A small network was shown many inputs. Here are its activations along a few directions, one row for each input.
In each table, some parts of the input vary, and every possible input appears once, in random order.
Descriptions start from the smaller parts, as in this example, which fits no table here: ring(8) and (point or (values(2) and line(4)) or ring(11)).
Shared parts are said once, and a part with two or three values counts as separate values.
In the rows, 128 means zero.

Other details of the inputs shift rows strongly along two fixed directions, in all tables alike. That doesn't count.

Rows:
row 1: 119 130 109 165 125 166 163 107  89 170  86
row 2: 133 118 102  59  90 100 114 182 171 145 231
row 3: 105 187 123 157 114  78 116 153 100  64  80
row 4: 114 158 126 183 115  98 109 135 111  50  98
row 5: 133 108 165 155 165 176 169  79 114 153  97
row 6: 124 109 149 137 151 168 149 100 125 133 140
row 7: 125 109 137 125 142 158 163 113 112 154 104
row 8: 154  73 136  75 138 151 142 121 167 177 180
row 9: 129 151 129 125 101  60 102 162 150  53 146
row 10: 115 148 120 119 108  82 121 159 127  76 124
row 11: 152  74 131 123 136 181 167  97 143 205 159
row 12: 126 118 153 120 152 155 164 109 115 158 110
row 13: 119 127 156 140 163 165 171 101 101 152  86
row 14: 131 139 120 118  95  59 100 166 152  58 149
row 15: 132 161 130 182 111  73 108 141 122  56  80
row 16: 133  98 108 153 141 186 139  94 103 179  77
row 17: 157  92  96  75  99  99  78 165 184 124 198
row 18: 121 125 126 139 142 165 154 105 101 160  82
row 19: 144 124 117  48 115  97  75 159 182 148 209
row 20: 146 101 120 184 138 163 145  95 107 146  63
row 21: 152  94 153 106 146 158 158 103 160 195 183
row 22: 120 147 112 112 119 109  89 144 142 105 154
row 23: 104 184 137 178 102  79 140 153 101  73  99
row 24: 124 135 112 173  98  87 126 146 115  51  84
row 25: 134 109 137  47 121 101 100 157 189 109 238
row 26: 106 182 123 154 111  79 115 152  99  66  78
row 27: 113 135 102 118  97  91 115 169 120  76 125
row 28: 125 133 141 161 158 167 138  86 102 163  82
row 29: 114 122 138  46 133 127 117 156 155 127 213
row 30: 101 176 131 142 124  95 118 147 101  78 108
row 31:  91 185 117 157 113  95 111 150  90  54  98
row 32: 117 123 158 119 161 164 163 105 113 153 125
row 33: 152 112 154 163 142 157 153  96 132 179 128
row 34: 161  96 112  68 110 101  88 156 187 138 202
row 35: 149  97 145  73 157 159 121 115 169 186 195
row 36: 127 133 146 135 156 180 167  93 106 211 121
row 37: 123 151 111 156 111  95 105 141 119  93  91
row 38: 116 144 119  81 125 110 103 156 133 116 173
row 39: 130 116 119 164 142 164 137  91 105 161  67
row 40: 110 138 129 170 154 176 134  90  93 147  86
row 41: 130 129  97 126 109 121 105 140 133 127 121
row 42: 141 133 117  62 120  96  77 156 175 143 199
row 43: 151 100 150 151 151 163 146  93 132 166 101
row 44: 151  74 157 108 172 210 151  78 150 210 161
row 45: 115 126 110 157 133 164 151 110  82 141  61
row 46: 118 131 152 130 167 180 161  93  95 178  98
row 47: 158  72 105  69 127 181 127 114 177 249 212
row 48: 106 174 111 155 106  82 115 156  97  65  77
row 49: 143 106 138  54 130 109 112 141 184 135 224
row 50: 140 145  99 202  80  76 111 147 123  76  94
row 51: 115 165 122 136 119  89  94 145 129  86 126
row 52: 123 132 105 177  93  83 118 148 114  44  83
row 53: 152 103 137  33 113  82  98 164 205 125 244
row 54: 141 113 155 172 161 168 147  82 113 154  85
row 55: 137 126 143 167 152 177 156  85 111 204 104
row 56:  88 171 129 156 118 102 129 150  94  51 103
row 57: 125 130  96  54 103 105  91 176 149 129 189
row 58: 134 148 119 182 102  73 106 144 125  57  78
row 59: 118 110 128 146 141 170 168 111  91 146  77
row 60: 114 129 160 140 162 174 174  96  95 155  91
Each input here is: ring(5) and (values(2) or line(10)).
The inputs of row 51 and row 49 match in every part but the ring(5) part. If row 19 is changed in the same way as row 51 into row 49, which row does it become?
> row 53
Which other rows does row 56 become when the ring(5) part takes its other values? List them by row number.
> row 4, row 6, row 31, row 40
Start at row 31 and move only the line(10) part, one step at a time. The first step leads to row 38. Which rows follow, in order?
> row 30, row 46, row 3, row 26, row 48, row 18, row 57, row 45
Which other rows does row 27 become when the line(10) part takes its other values? List them by row number.
> row 7, row 10, row 12, row 13, row 29, row 32, row 56, row 59, row 60
Which other rows does row 11 become when the values(2) part takes its other values? List them by row number.
> row 21
Which other rows does row 33 become when the values(2) part takes its other values? List them by row number.
> row 50

Rows:
row 61: 155  91 127  81 125 127 135 138 172 165 192
row 62: 125 105 102  70 113 122 106 152 154 141 169
row 63: 145  89 133  94 132 127 115 118 180 166 194
row 64: 121 135 150 138 143 143 161 121 109 131 102
row 65: 140 127 101 143 137 134 122 124 130 167 120
row 66: 119 135 111 173 124 137 155 112 109 148  73
row 67: 132 100 131 137 132 147 147 109 115 120  93
row 68: 142  98 153  63 154 172 125  97 184 200 203
row 69: 104 153 134 146 126 118 137 123  96  91  86
row 70:  85 165 104 159  89  94 105 173 116  45 183
row 71: 147 117 128 158 134 129 137 107 127 144 113
row 72: 139 125 124 150 125 110 109 132 135 101 119
row 73: 124 176 123 138 100  75 116 167 114  82 127
row 74: 149  93 137  97 123 127 108 125 160 110 161
row 75: 128 106 173 140 165 184 181  91 107 166 101
row 76: 121 157 147 169 136 115 136 112 120 109 107
row 77: 114 140 111 163  97 104 104 139 109  65  71
row 78: 159 105 117  83 123 141 113 128 165 188 179
row 79: 117 152 131 148 129 141 143 134 106 163 103
row 80: 128  88 116 180 122 196 164 114 107 144 148
row 81: 122 171 127 143 121  77  92 156 129  64 134
row 82: 106 143 123 133 141 154 145 117 105 132  85
row 83: 132  99 127 151 150 155 142  97 114 131  94
row 84: 106 162 121 130 108  77  92 155 118  59 124
row 85: 132 104 126 139 132 149 124 108 115 133  97
row 86: 109 159 133 136 117  79  99 149 131  49 130
row 87: 126 118 142  76 135 133 135 140 142 162 177
row 88: 119 101 141 161 136 147 156  92 114 110  77
row 89: 130  97 121  73 111 113 110 150 156 130 175
row 90: 139 124 127 115 111  91 121 149 168 123 169
row 91: 128 151 112  82 128 116  88 151 156 140 177
row 92: 134 110 112 106 123 136 129 127 127 122 123
row 93: 133 142 134 101 132 103 115 133 149 133 180
row 94: 147 102 166 106 167 192 178  89 127 223 148
row 95: 136 119 133 159 119 129 150 124 118 148 101
row 96: 139 115 141 185 149 148 133  89 119 112  73
row 97: 148  99 113  84 135 142 101 127 165 168 181
row 98: 127 148 111 142  95  77  81 158 137  71 123
row 99: 130 154 110  85 120 103  95 150 155 147 184
row 100: 123 156  97 144  97  85  82 156 137  79 115
row 101: 143 117 146 118 172 195 134  99 115 198 135
row 102: 120 117 107 158 142 166 136  96 103 144  73
row 103: 117 154 130 119 114  82 112 159 113  51 132
row 104: 126 143 109 132  87  80 115 169 124  73 114
row 105: 121 134 121  80 134 126 128 136 133 125 159
row 106: 107 155 136 128 110  77 112 151 126  50 127
row 107: 127 107 136 147 120 141 155 124 116 139  92
row 108: 103 145 119 154 150 153 138 102  92 129  74
row 109: 111 147 128 139 136 147 154 128 108 141  89
row 110: 138 105 136 144 128 140 158 122 118 130  98
row 111: 121 143 138 165 160 156 135  96  99 145  93
row 112: 139 122 125 160 125 130 135 108 122 150 106
row 113: 139 120 173 104 137 138 147 126 145 165 169
row 114: 125 165 126 164 134 122 131 122 107 124 102
row 115: 114 140 128 152 152 153 141  97  88 122  78
row 116: 135 144 129  86 117  98  99 147 152 142 193
row 117: 131 112 138  69 151 142 112 119 150 150 187
row 118: 126 123 104 119 116 117 128 164 135 126 119
row 119: 132 103 146 147 126 141 158 117 130 125 100
row 120: 122 142 137 133 138 149 158 127 104 138  99
row 121: 144 125 121 160 121 130 147 131 112 142  99
row 122: 135 140 135  79 112 100 114 160 148 143 189
The inputs of row 91 and row 100 match in every part but one. If row 113 is changed in the same way as row 91 into row 100, which row does it become?
> row 90
The inputs of row 109 and row 118 match in every part but one. If row 70 is changed in the same way as row 109 into row 118, which row does it become?
> row 80
What do these inputs look like to the network?
> values(2) and (point or (line(5) and ring(6)))
Start at row 113 and move only the line(5) part, one step at a time. The first step leads to row 94. Which rows follow, in order?
> row 122, row 73, row 79
Start at row 66 and move only the line(5) part, one step at a time. The first step leads to row 121. Which rows follow, in order?
> row 95, row 61, row 90

Rows:
row 123: 111 152 105 167 122 127 124 125  88  91  60
row 124: 101 154 115 182 122 132 126 122  87 100  81
row 125: 124 123 152 120 151 159 167 107 118 157 131
row 126: 109 146 138 135 138 137 125 128 116 116 134
row 127: 135  93 121 172 140 178 151  87 112 155  82
row 128: 152  88 138 107 147 155 140 116 142 170 126
row 129: 132 138 127 190 116 127 144 111 104 127  82
row 130: 135  89 116  57 135 170 136 128 158 197 204
row 131: 150  88 122  99 139 157 142 114 151 200 146
row 132: 114 109 148 111 160 174 151 101 120 151 133
row 133: 109 172 101 149  96  75 102 165 106  62  83
row 134: 106 162 140 177 132 128 144 123  94  99  95
row 135: 144  81 135 124 143 170 158 105 136 166 139
row 136: 122 168 131 167 109  70 113 148 123  75 103
row 137: 150 109 139  65 121 105 118 147 183 143 216
row 138: 108 180 104 160 103  82  90 150 100  61  94
row 139: 115 138 114  96 101  89 112 175 140  77 173
row 140: 133 134 107 185 117 120 119 116 106  91  57
row 141: 112 148 115 168 121 122 146 128  93 115  61
row 142: 118 134 151 149 160 166 165  96 100 172  90
row 143: 127 112 125 107 141 171 140 113 130 188 164
row 144: 140 100 123 136 136 165 125 102 137 172 142
row 145: 123 132 131 151 153 176 147  92  94 182  80
row 146: 114 146 142 118 142 121 130 128 118 114 106
row 147: 138 132 110 141  94  92 119 149 137 103 129
row 148: 114 107 123 153 148 191 159  93  95 162  87
row 149: 128 166 108 167  96  70  88 151 121  75  95
row 150: 125 128 147 111 163 172 133 102 118 169 134
row 151: 150  93 152  82 160 159 134 105 159 187 159
row 152: 125 149 128 139 108  85  90 152 148  73 158
row 153: 120 153 143 143 129 124 144 131 114 125 128
row 154: 119 159 116 139 103  96 120 152 119 105 133
row 155: 141  88 123  90 122 125 113 142 161 122 179
row 156: 126 137 145 167 138 118 150 111 114 113  78
row 157: 121 130 132 156 149 165 159  97  96 178  81
row 158: 150  92 105  66 106 120 105 150 184 157 215
row 159: 121 163 129 181 107  86 114 143 122  64 117
row 160: 111 133 112  88 100  87  98 178 142  67 176
row 161: 127 115 146 150 146 177 180 105  94 158  91
row 162: 106 184 130 145 116  80 102 154 110  72 104
row 163: 146 114 152 118 155 159 131 103 142 183 136
row 164: 147  89 138 118 147 156 158 111 136 177 121
row 165: 127 118 131 154 139 175 172 101  98 170  89
row 166: 139 147 130 106  99  71 101 167 165  99 194
row 167: 129 130 133 132 119 101 123 135 145  92 149
row 168: 133 112 114  25 122 113  93 167 169 125 217
row 169: 118 114 148 118 156 168 162 101 119 157 135
row 170: 126 139 120 198 115 128 135 112 104 111  83
row 171: 154 113 106  52 109 104  67 154 189 150 225
row 172: 140 127 124 130  99  87 122 159 140  87 141
row 173: 108 169 115 139 100  68 107 174 108  43  92
row 174: 158  81 126 106 149 180 141 100 144 210 126
row 175: 137 133 126  80 112  76  80 157 173  79 182
row 176: 126 122 132  45 138 121 101 142 160 131 197
row 177: 129 101 152 163 159 174 157  79 116 143  91
row 178: 143 109 130 133 140 152 141 104 131 186 122
row 179: 114 142 141 123 139 121 145 126 119 124 109
row 180: 138 129 111 117 103  77  90 160 147  62 136
row 181: 110 147 128 161 126 116 152 136  92  98  65
row 182: 151 117 132  51 125 110  77 149 190 145 228
The inputs of row 136 and row 142 match in every part but one. If row 131 is changed in the same way as row 136 into row 142, which row does it become?
> row 141
What do these inputs look like to the network?
> values(2) and ring(5) and ring(6)
Which other rows does row 135 become when the ring(6) part takes its other values? List them by row number.
> row 128, row 155, row 164, row 172, row 180
Start at row 135 and move only the ring(5) part, one step at a time. The first step leads to row 158. Which rows follow, in order?
> row 170, row 159, row 167

Rows:
row 183: 118 105 173  24 172 176 168 122 154 185 222
row 184: 112 164 106 123 111 102  90 150 120 104 122
row 185: 125 123 115 139 119 137 143 130 114 132 104
row 186: 102 170 171 132 158 127 141 125 109 120 143
row 187: 121 141 113 145 125 137 133 125 113 151 107
row 188: 112 161 113 157 120 114 111 135 100 109  90
row 189: 126 124 144 164 131 112 125 111 120  72  81
row 190: 143 101 147 171 153 163 164  85 112 134  79
row 191: 115 120 120 171 143 169 160 110  82 147  57
row 192: 122 105 122  93 161 197 146  96 112 189 113
row 193: 134 131 122 154 117 129 139 118 122 142 116
row 194: 136 131 107 102  90  73  97 178 160  78 176
row 195: 123 134 110 132  96  93 121 154 129  86 134
row 196: 125 163 112 160 105  99 122 144 113 109  99
row 197: 141 144 112 112  89  70  90 172 161  91 179
row 198: 149 114 128  95 119 105 106 144 172 138 189
row 199: 156 103 150 139 152 159 145  90 141 171 125
row 200: 128 118 132 166 121 118 140 122 118  91  95
row 201: 127  96 117  65 140 162 119 131 141 180 170
row 202: 145 113 147 116 138 120  99 119 167 130 160
What do these inputs look like to the network?
> values(2) and (point or line(9))
The inputs of row 202 and row 189 match in every part but the values(2) part. If row 187 is changed in the same way as row 202 into row 189, which row does it become?
> row 191
